A small network was shown many inputs. Here are its activations along a few directions, one row for each input.
In each table, some parts of the input vary, and every possible input appears once, in random order.
A made-up example of a description, with smaller parts first: one of 2 separate values, together with either a single point or one of 11 places along a line or (one of 6 places along a line, together with one of 8 places around a ring).
Shared parts are said once, and a part with two or three values counts as separate values.

Rows:
row 1: -1,8,15,15,-13,-5,-5,2,-5,-10,-49,-18,-31,-2,-36
row 2: -29,-15,-6,-34,-36,24,12,-6,0,-23,10,-7,-15,-5,8
row 3: -11,-9,-14,-31,-31,29,8,-9,3,-33,16,-13,-13,-10,-12
row 4: 14,8,-1,49,30,-30,2,11,-18,6,-15,4,11,-9,-15
row 5: -19,15,10,-12,-7,-8,-45,10,6,-1,-41,-12,-21,-3,-22
row 6: 3,6,-9,-29,-36,14,15,-14,6,-31,22,-18,-23,-11,-16
row 7: 7,-11,-31,1,11,0,10,-9,-18,-19,48,8,25,-9,15
row 8: 21,4,-25,3,6,-14,18,-12,-15,-16,55,5,15,-11,11
row 9: -18,-6,3,-34,-31,36,21,10,-1,-13,6,-4,-20,10,11
row 10: 21,-5,19,6,21,11,35,-4,-9,-2,28,31,21,25,28
row 11: -13,-14,23,-31,-24,37,26,1,1,-7,5,-4,-16,26,1
row 12: -10,-17,-22,-3,6,-9,15,-6,-18,-11,43,13,26,-3,37
row 13: -11,30,5,4,-6,1,-5,-9,-4,6,-51,-21,-24,2,-30
row 14: 8,-9,3,19,47,-39,-31,21,-14,10,0,7,-2,-22,-5
row 15: 0,-4,32,-27,-23,39,33,-3,3,-8,-3,16,-21,29,-4
row 16: -10,-8,17,-13,5,-15,-34,11,4,-9,-38,-15,-39,-17,-26
row 17: -19,25,-6,4,-6,-1,-29,-3,15,3,-46,-12,-24,13,-27
row 18: 42,-19,7,28,-4,-5,-22,-15,46,61,2,6,39,-16,24
row 19: 8,-15,8,1,20,5,29,0,-14,-1,35,13,27,23,33
row 20: 28,-28,7,-16,-45,14,-20,-17,58,54,-37,-1,9,-8,-6
row 21: -9,26,-15,40,35,-27,-21,8,7,16,-9,5,17,5,-4
row 22: 3,-7,-12,-2,13,3,24,10,-16,-4,37,13,21,9,42
row 23: -6,16,-1,22,35,-33,-37,21,-4,13,-5,7,21,-10,0
row 24: 2,30,-7,38,36,-25,2,1,-14,19,-16,-3,18,-5,-7
Changing only one part turns row 15 into row 10. The same change can be made to row 1. Which row results? -> row 4
What is each input in this table made of? -> one of 2 separate values, together with either a single point or one of 5 places around a ring or one of 6 places along a line
Change only the choice among 2 separate values in row 14. List by row number the other rows that result. -> row 16

Rows:
row 25: 17,-27,-2,-22,-16,25,41,-14,-5,-19,56,13,14,9,27
row 26: -4,-8,13,-18,-26,11,-16,-1,21,16,-34,-6,-16,2,-9
row 27: 7,-6,7,14,14,-16,-25,3,14,30,-20,3,12,-4,6
row 28: -3,-1,-7,-2,-19,4,-21,-7,20,3,-17,-10,-5,-9,-16
row 29: -2,3,-7,8,20,-26,-25,7,-5,1,3,-5,6,-18,-2
row 30: 12,5,1,16,4,-14,-18,-6,17,28,-23,1,7,-5,-3
row 31: -12,-12,-3,-33,-13,31,40,-2,-11,-25,52,12,3,21,36
row 32: 3,-5,-7,14,10,-19,-30,7,14,16,-6,-1,13,-14,2
row 33: -3,14,-10,17,20,-22,-10,5,-12,-7,-10,-2,-8,-7,-15
row 34: -8,12,16,5,-2,2,-1,1,-4,-8,-30,-4,-17,11,-22
row 35: 12,16,11,21,16,-10,-9,3,9,23,-25,3,0,6,-12
row 36: 26,-21,-12,-4,2,8,38,-10,-11,-9,61,20,30,0,34
row 37: 5,14,14,14,1,2,-1,1,9,20,-31,-6,-6,6,-16
row 38: 2,19,8,24,20,-17,-6,6,-8,2,-20,3,-5,5,-13
row 39: -6,-7,-10,-20,-6,26,42,-10,-14,-25,52,13,16,22,32
row 40: -7,7,-7,-11,-9,-2,-17,-6,1,-13,-8,-15,-14,-12,-19
row 41: 1,4,-11,9,-13,-5,-17,-3,16,10,-14,-11,1,-15,-11
row 42: -10,12,-8,9,5,-9,-2,4,-12,-10,-17,-12,-15,-7,-18
row 43: -8,3,-4,15,28,-23,-16,14,-16,-4,-7,0,-3,-7,-6
row 44: 19,-23,-8,-11,-11,19,45,-11,-10,-11,58,11,22,1,31
row 45: 2,-2,8,-3,-17,5,-14,-11,20,18,-32,-6,-6,2,-12
row 46: 10,-31,4,-34,-23,30,40,-6,-2,-19,56,11,2,8,31
row 47: 1,9,19,3,-5,9,-4,-3,13,13,-34,-4,-12,12,-21
row 48: 3,-2,-19,-2,11,9,37,-3,-20,-14,58,21,31,16,38
row 49: 7,4,17,19,25,-12,-16,12,6,25,-22,6,5,6,-3
row 50: -13,2,-3,-25,-18,4,-19,2,3,-14,-8,-15,-24,-14,-15
row 51: 5,3,3,8,-10,-3,-10,-7,16,25,-29,-9,0,-4,-6
row 52: -14,7,-3,-3,-1,-1,-5,0,-8,-17,-20,-10,-21,-2,-23
row 53: -5,17,11,16,5,-5,2,5,-8,-1,-27,-7,-12,5,-16
row 54: 7,6,-14,17,2,-17,-24,-2,16,13,-8,-2,8,-15,-8
row 55: -9,-6,-1,-17,-27,10,-22,1,21,2,-18,-10,-16,-10,-13
row 56: -5,-12,-11,-3,20,7,31,4,-23,-9,59,24,36,14,46
row 57: -14,7,20,-10,-10,8,-2,9,-3,-10,-32,-5,-27,9,-17
row 58: -4,-4,-15,-9,-2,20,46,-6,-19,-17,54,11,24,16,37
row 59: -4,12,-12,1,-3,-11,-13,-2,-3,-6,-4,-16,-7,-18,-14
row 60: 3,13,-13,9,11,-24,-19,-1,-2,-2,1,-7,0,-18,-11
row 61: -20,2,2,-18,-10,4,-7,9,-7,-18,-21,-10,-31,-3,-19
row 62: -3,7,15,22,29,-19,-13,15,-11,4,-17,5,0,5,-4
row 63: 17,-31,-5,-4,12,6,31,-3,-13,-4,61,23,34,-2,42
row 64: -5,3,23,-12,-14,15,-6,6,14,12,-36,-4,-22,10,-17
Changing only one part turns row 48 into row 58. The same change can be made to row 36. Which row results? -> row 44
Changing only one part turns row 41 into row 55. The same change can be made to row 59. Which row results? -> row 50
What is each input in this table made of? -> one of 5 places along a line, together with either one of 2 separate values or one of 6 places around a ring
Change only the place on the line of 5 in row 26. List by row number the other rows that result. -> row 27, row 30, row 45, row 51
Which other rows agree with row 45 in the place on the line of 5? List them by row number. -> row 25, row 28, row 34, row 39, row 40, row 47, row 52
Change only the place on the ring of 6 in row 54. List by row number the other rows that result. -> row 30, row 33, row 35, row 38, row 60

Rows:
row 65: -16,-7,-11,-9,-5,22,26,-7,-11,-16,33,7,23,17,24
row 66: -2,6,21,-10,-18,7,-15,-1,21,27,-29,-10,-4,3,1
row 67: -14,10,-7,-22,11,4,18,9,-24,-30,41,9,-5,11,19
row 68: -2,4,18,6,-1,-1,12,-3,-12,-13,-27,3,-19,15,-14
row 69: 8,-23,-12,-14,-25,18,32,-6,0,0,28,4,8,-4,27
row 70: -15,11,-9,8,-10,-13,-31,11,6,-12,-22,-17,-18,-21,-26
row 71: 9,-19,-2,29,50,-33,-24,17,-7,20,12,17,30,-10,19
row 72: -10,11,1,0,8,-9,-4,3,-19,-11,-23,-21,-23,-12,-27
row 73: -9,6,-12,-10,-14,-4,-33,-10,23,12,-33,-8,-11,-4,-17
row 74: 27,25,-16,51,34,-30,2,-7,-2,23,10,8,35,-5,3
row 75: 1,-1,24,-2,-4,19,3,12,15,13,-22,7,-14,18,-10
row 76: 23,-24,5,-27,-27,19,14,-17,12,-14,32,1,-2,-8,0
What is each input in this table made of? -> either one of 2 separate values or one of 4 places along a line or one of 6 places around a ring
Which of the alternatives is row 74? -> one of 2 separate values
